These are the activations of a small neural network, seen along a few directions. Each row is one input.
In each table, some parts of the input vary, and every possible input appears once, in random order.
Descriptions start from the smaller parts, as in this example, which fits no table here: one of 6 places along a line, together with either a single point or one of 9 places around a ring or (one of 3 separate values, together with one of 5 places around a ring).
Shared parts are said once, and a part with two or three values counts as separate values.

Other details of the inputs vary at random and push rows far along two fixed directions, the same in every table; ignore that.

Rows:
R1: [ 18  15  15  -8   2  27   8   7 -37 -24  35]
R2: [ 36  23 -61  31 -46 -14 -18 -83  50   0 -10]
R3: [ 29  36 -62  29 -25  -9 -22 -96  41  13   2]
R4: [ 15 -15  15   0 -19  41   9  16   3 -25  35]
R5: [-62 -13  47 -14  28 -37   2  74 -17  14 -40]
R6: [ 12   2  29  -4 -17  42  11   8   5 -24  31]
R7: [ 26   3  15  -6 -19  22  12  19 -27 -37  23]
R8: [ 20   3   0  -8   7  31  15  12 -34 -30  30]
R9: [ 21  13  27  -2  -1  22  11   3 -35 -29  31]
R10: [ 17 -13   9  -6  -9  41  10  16   4 -25  39]
R11: [-66 -20  58 -15  34 -20 -12  62  13  26 -28]
R12: [-21 -20 -24  -4   7 -61  -7 -30  43  94 -74]
R13: [ 15  -1  14  -4   7  49   2   7  -4 -15  40]
R14: [-66 -29  32 -13  51 -12  -5  71  11  29 -23]
R15: [ 64  15 -63   4 -39 -25  10 -97   2  38 -26]
R16: [ 13 -13   6  -9   1  45  12  10   2 -25  39]
R17: [ 19  12  27 -10 -10  23   7   5 -32 -34  25]
R18: [-61 -28  25 -18  47 -34   3  75 -20  13 -32]
R19: [ 37  29 -50  17 -13  -1  -8 -59  -9 -12   6]
R20: [ 23  -4   3  -8  -9  23  15  19 -29 -36  29]
R21: [-41  -3 -42  22   1 -85 -23 -10  20  35 -73]
R22: [-48   7 -17  24  19 -68 -31 -29  50  53 -58]
Description of these inputs: one of 2 separate values, together with either a single point or one of 10 places around a ring.
Question: Changing only the choice among 2 separate values turns R8 into R14. The same change can be made to R19. Which row results?
Answer: R13

Rows:
R23: [ 26   6   6  -6  -9  31  10 -19  -5 -13  25]
R24: [ 30  -1   3  -5 -20  29  13 -12  -4 -11  23]
R25: [-30   5  -9  11   6 -43 -18 -12  26  29 -40]
R26: [-20   9 -17   7  12 -60 -10 -12  -9  27 -48]
R27: [-38 -21  60 -22  29  19  10  76 -17 -12  13]
R28: [-31  -5 -21  12   4 -44 -16  -4  29  23 -40]
R29: [ 28   6  10  -3 -18  29   8 -16  -4 -13  24]
R30: [-34   3 -15  12   7 -44 -17 -10  28  21 -39]
R31: [ 36   5 -15   4 -20  22   4 -30   2  -3  21]
R32: [ 23  11   5   0  -7  31   3 -16  -5 -17  30]
R33: [ 35  10  -7  -8 -15  14  16  -9 -36 -21  16]
R34: [ 36   5 -12   4 -25  21   7 -30   4  -5  18]
R35: [ 22  10   8  -2 -11  28   6 -17  -2 -21  27]
R36: [ 33  24 -14   7 -15   3   4 -32 -29 -26  15]
R37: [-32 -28  54 -17  26  20   8  84 -17  -7  14]
R38: [ 24  15 -17   9 -13  22  -2 -31   4 -20  25]
R39: [ 26   7 -22   5 -16  21   5 -28   7 -23  21]
R40: [-26  17 -19   8  11 -58 -15  -9  -6  20 -48]
R41: [ 30   3 -23   3 -15  23   7 -29   4 -14  20]
R42: [-31 -33  52 -27  29  22  17  79 -18  -4  10]
R43: [-28 -33  55 -22  22  21  12  83 -18  -2  10]
R44: [ 23   1  -8   3 -11  30   3  -7  -2 -22  32]
R45: [-27   0 -10   4  10 -42 -12 -15  25  35 -42]
R46: [-30   6 -13  12  14 -41 -22 -13  24  34 -35]
R47: [-32 -28  52 -18  28  21   7  84 -18  -6  15]
R48: [ 28  -3  -8  -1 -12  31   6  -8  -4 -15  29]
R49: [ 41  12 -20   1 -19   4  13 -29 -30 -17  12]
R50: [ 29   7 -19  10 -23  19   1 -24   8 -21  21]
R51: [-29   6 -12  13  12 -42 -22 -11  24  34 -36]
R52: [-25   1  -9   9   6 -42 -16 -12  25  38 -42]
R53: [-24  -6 -20   5  12 -39 -11 -11  23  41 -40]
R54: [-34   3 -15  14   5 -44 -19  -8  27  23 -39]
R55: [ 26   7 -23   6 -14  22   4 -28   6 -21  22]
R56: [-29   6  -9  13   7 -43 -20 -11  26  31 -39]
R57: [ 27   6 -19   6 -22  18   4 -27   8 -24  20]
R58: [-35   4 -19  12  16 -41 -18 -10  26  24 -37]
R59: [ 24  15 -16  11 -15  21  -4 -30   4 -18  26]
R60: [-35   4 -18  11  13 -41 -16 -11  27  23 -38]
R61: [ 33  18 -28   5 -19   4   6 -22 -25 -33  13]
R62: [ 26  16  -5   3 -10  11   8  -9 -35 -36  22]
R63: [ 33   5 -17   0 -15  24  10 -34   2  -6  19]
R64: [-32   4 -18  16  11 -42 -23  -7  26  27 -35]
R65: [ 25  20  -7   1 -12  13   7  -7 -34 -36  20]
R66: [ 31  12 -10   1 -13  23   5 -37   2  -8  20]
R67: [-30 -33  56 -24  21  20  14  82 -18  -4   9]
R68: [-30 -24  68 -28  25  20  14  72 -20   1   9]
R69: [-21  12 -19   4  10 -57 -11 -10  -8  27 -50]
R70: [ 26  14 -12  12 -22  20  -3 -28   6 -21  22]
R71: [ 38  10 -26   4 -19   3  10 -25 -28 -25  12]
R72: [-27  -9 -23   5   7 -42 -10  -7  27  28 -42]
R73: [-35 -18  63 -23  35  22  10  72 -20  -3  13]
R74: [ 29  -3  -5   1 -17  30   7  -6  -3 -16  26]
R75: [-25   1 -12   9  11 -41 -18 -12  23  41 -39]
R76: [ 29   9 -11   2 -12  10  11  -5 -34 -36  21]
R77: [-27 -31  61 -29  23  20  18  76 -19   3   8]
R78: [-24   1 -10  10   8 -41 -17 -11  23  40 -40]
R79: [ 29  17  -7  10 -19  21  -3 -32   4 -13  22]
R80: [-30 -32  51 -25  31  23  13  80 -20  -1  12]
R81: [-28 -32  52 -22  27  22  10  83 -20   1  13]
R82: [-25  -6 -19   2  11 -40  -7 -12  25  38 -42]
R83: [-29 -23  64 -25  32  23   9  73 -23   8  14]
R84: [-29 -23  63 -26  33  23  11  72 -22   6  12]
R85: [-32   4 -16  17   8 -42 -22  -7  26  26 -37]
R86: [ 29  -1   1  -8 -15  29  15 -15  -3 -12  24]
R87: [ 36   5 -14   5 -23  22   5 -29   3  -4  19]
R88: [ 35   5 -16   2 -18  23   5 -31   2  -3  22]
R89: [-32  -5 -23   9   9 -44 -14  -6  29  21 -39]
R90: [ 33   8 -13  -5 -15  14  13  -4 -34 -30  16]
R91: [ 31   2 -19   2 -24  20   7 -28   7 -17  18]
R92: [-31  -4 -26  11  14 -41 -17  -5  27  26 -37]
R93: [ 22  11   6  -2  -8  30   6 -18  -3 -20  28]
R94: [ 27  16  -6   5 -20  19   1 -35   5 -18  20]
Question: Changing only one part turns R94 into R68. The same change can be made to R36. Which row results?
Answer: R26
Question: Changing only one part turns R33 into R90. The same change can be made to R24. Which row results?
Answer: R67
Question: What do these inputs look like to the network?
Answer: one of 6 places around a ring, together with either one of 2 separate values or one of 10 places around a ring
Question: Which other rows does R76 become when the choice among 2 separate values takes its other values? List them by row number.
Answer: R61
Question: List by row number the other rows that have the place on the ring of 6 in common with R70.
Answer: R27, R30, R38, R54, R58, R59, R60, R62, R64, R65, R85
Question: Which other rows does R72 become when the place on the ring of 10 takes its other values? List them by row number.
Answer: R41, R42, R43, R48, R67, R74, R80, R81, R91
